Each row below is a small network's average activation on inputs in which a field has the value named, seen along a few directions.
Related values have similar rows: they may be neighbours, one step apart, or belong to one group.
In the rows, zero is written as 500.
Strong random noise was added to every row along 16 fixed directions; ignore it. To show where, here is one row again and again, with new noise each time:
[691 442 516 483 483 700 460 700 559 658 471 458 122 655 558 565 562 205
 350 482 231 557 225 587 461 645]
[467 615 737 537 280 300 610 755 573 610 323 406 458 541 702 418 379 296
 301 510 399 349 402 413 489 439]
[360 213 361 426 426 488 564 289 767 585 645 426 696 387 771 373 548 404
 423 503 543 564 569 371 398 493]
[558 707 120 467 674 551 345 520 673 556 738 452 439 485 412 618 642 262
 512 361 148 698 450 624 198 356]
[658 281 340 332 616 431 496 442 652 414 616 578 541 500 491 379 751 310
 737 503 669 641 383 335 628 706]
[557 539 387 568 396 477 526 499 688 570 517 395 310 363 530 542 552 403
 403 475 297 483 351 472 488 567]
[458 543 545 439 464 402 513 503  75 621 589 359 293 310 640 632 592 207
 418 525 270 500 387 674 370 646]
[304 594 689 499 534 256 532 374  49 376 693 605 540 352 554 422 546 460
 598 591 403 585 364 761 384 578]
[438 699 569 552 653 440 700 444 277 526 635 606 642 650 656 541 678 463
 388 305 672 694 445 464 588 396]
[432 271 836 384 550 432 464 420 531 326 513 507 699 518 640 269 370 479
 493 392 466 432 407 468 466 520]
[229 493 750 554 340 619 396 231 461 370 333 735 600 782 396 550  64 477
 243 601 400 429 400 548 495 448]
[629 502 410 435 434 557 620 481 703 730 348 578 407 629 452 677 415 317
 305 430 596 408 550 399 686 485]
[623 403 461 293 488 548 512 421 549 515 373 361 541 403 653 477 751 340
 546 513 323 583 373 518 560 496]
[583 561 596 547 687 688 333 499 641 512 603 229 523 463 555 545 496 661
 486 284 410 332 502 519 511 291]
[678 302 327 421 538 588 578 679 608 504 323 402 365 194 751 469 682 704
 476 381 349 467 541 415 557 656]
[498 518 464 411 703 470 508 276 398 314 552 571 534 490 402 582 609 666
 567 160 365 788 367 672 489 475]
[426 592 319 439 446 384 517 678 269 334 138 493 420 409 640 652 589 669
 471 328 276 722 431 479 493 557]
[302 397 341 447 346 509 613 428 428 795 386 198 527 412 979 689 717 607
 453 517 613 645 508 555 652 332]


Field LUFA:
zafi: [428 522 456 636 490 537 559 560 636 505 426 692 465 634 466 496 358 802
 447 525 506 547 503 619 539 398]
fovip: [483 650 471 537 529 517 594 475 523 447 476 795 740 608 371 445 421 419
 456 684 544 504 577 418 534 420]
zeg: [211 407 112 621 399 626 179 374 795 432 489 540 349 631 435 736 197 517
 480 648 299 577 176 493 535 504]
giti: [459 473 340 424 425 530 619 434 464 705 437 623 443 501 449 629 529 460
 416 554 453 665 649 721 394 467]
doled: [656 359 295 249 632 525 361 388 636 500 395 415 572 187 408 552 579 738
 825 539 489 357 723 655 611 406]
nop: [502 372 518 544 761 492 288 443 399 461 898 416 440 202 486 496 376 516
 638 516 528 150 552 570 491 639]
zivu: [489 347 380 464 333 586 393 379 609 369 413 323 531 366 469 357 614 527
 592 705 236 648 408 517 375 546]
zunib: [405 692 429 545 636 492 414 689 466 598 551 558 633 462 574 663 337 377
 515 587 588 211 576 390 642 361]
nen: [377 432 529 470 607 637 385 557 200 646 514 388 461 710 544 739 437 690
 662 555 725 579 537 711 619 356]
vig: [432 694 597 539 566 599 549 371 306 557 420 645 675 663 466 693 417 424
 422 576 570 459 474 538 711 316]
lup: [428 659 655 482 414 432 531 379 108 431 266 491 489 423 329 738 305 490
 367 381 493 379 595 475 569 498]
The values of LUFA form a ring.
Q: Going along LUFA from zunib by way of its neighbour lup, in what order are zafi, fovip, giti, vig met?
A: giti, zafi, fovip, vig
Q: List every value one step from zivu, in the order listed.
A: zeg, nen

Field POMUL:
ludam: [396 501 421 514 726 430 457 413 551 478 640 628 493 394 591 681 416 546
 548 323 433 509 256 600 709 480]
todas: [542 782 303 503 508 552 218 505 632 323 302 427 540 594 225 709 457 439
 602 472 415 465 488 328 548 348]
kez: [530 548 646 491 243 480 555 460 512 635 341 253 557 518 634 495 623 310
 453 671 670 343 537 323 652 453]
tev: [505 551 566 525 678 501 465 734 570 527 502 642 625 553 730 401 421 596
 515 554 650 261 536 432 692 376]
valup: [445 294 349 436 492 636 447 557 566 518 351 433 511 583 727 615 431 390
 310 426 405 537 430 274 519 551]
kosa: [202 412 509 718 384 429 347 619 496 625 776 510 295 850 522 550 271 340
 496 637 624 663 258 583 394 545]
miviv: [570 274 443 602 404 719 468 451 827 662 671 267 231 326 650 380 566 661
 468 603 290 454 390 647 400 560]
vafa: [481 533 477 616 641 446 577 589 444 358 705 678 489 386 490 341 568 609
 538 438 357 643 408 576 354 597]
lofeb: [608 475 458 410 741 648 771 272 197 561 524 848 568 367 581 598 623 579
 337 492 574 472 564 594 759 614]
gorur: [442 415 612 552 308 589 495 493 371 511 462 562 440 447 294 476 193 475
 341 637 491 290 804 461 245 664]
sama: [499 604 492 526 410 565 436 571 444 634 413 234 351 539 575 618 616 522
 513 518 495 514 490 586 511 395]
The values of POMUL form a ring.
Q: List every value one step from vafa, in the order listed.
A: kosa, gorur
Q: List every value one step from tev, in the order listed.
A: miviv, sama
Q: List every value one step from todas, in the order listed.
A: ludam, kez
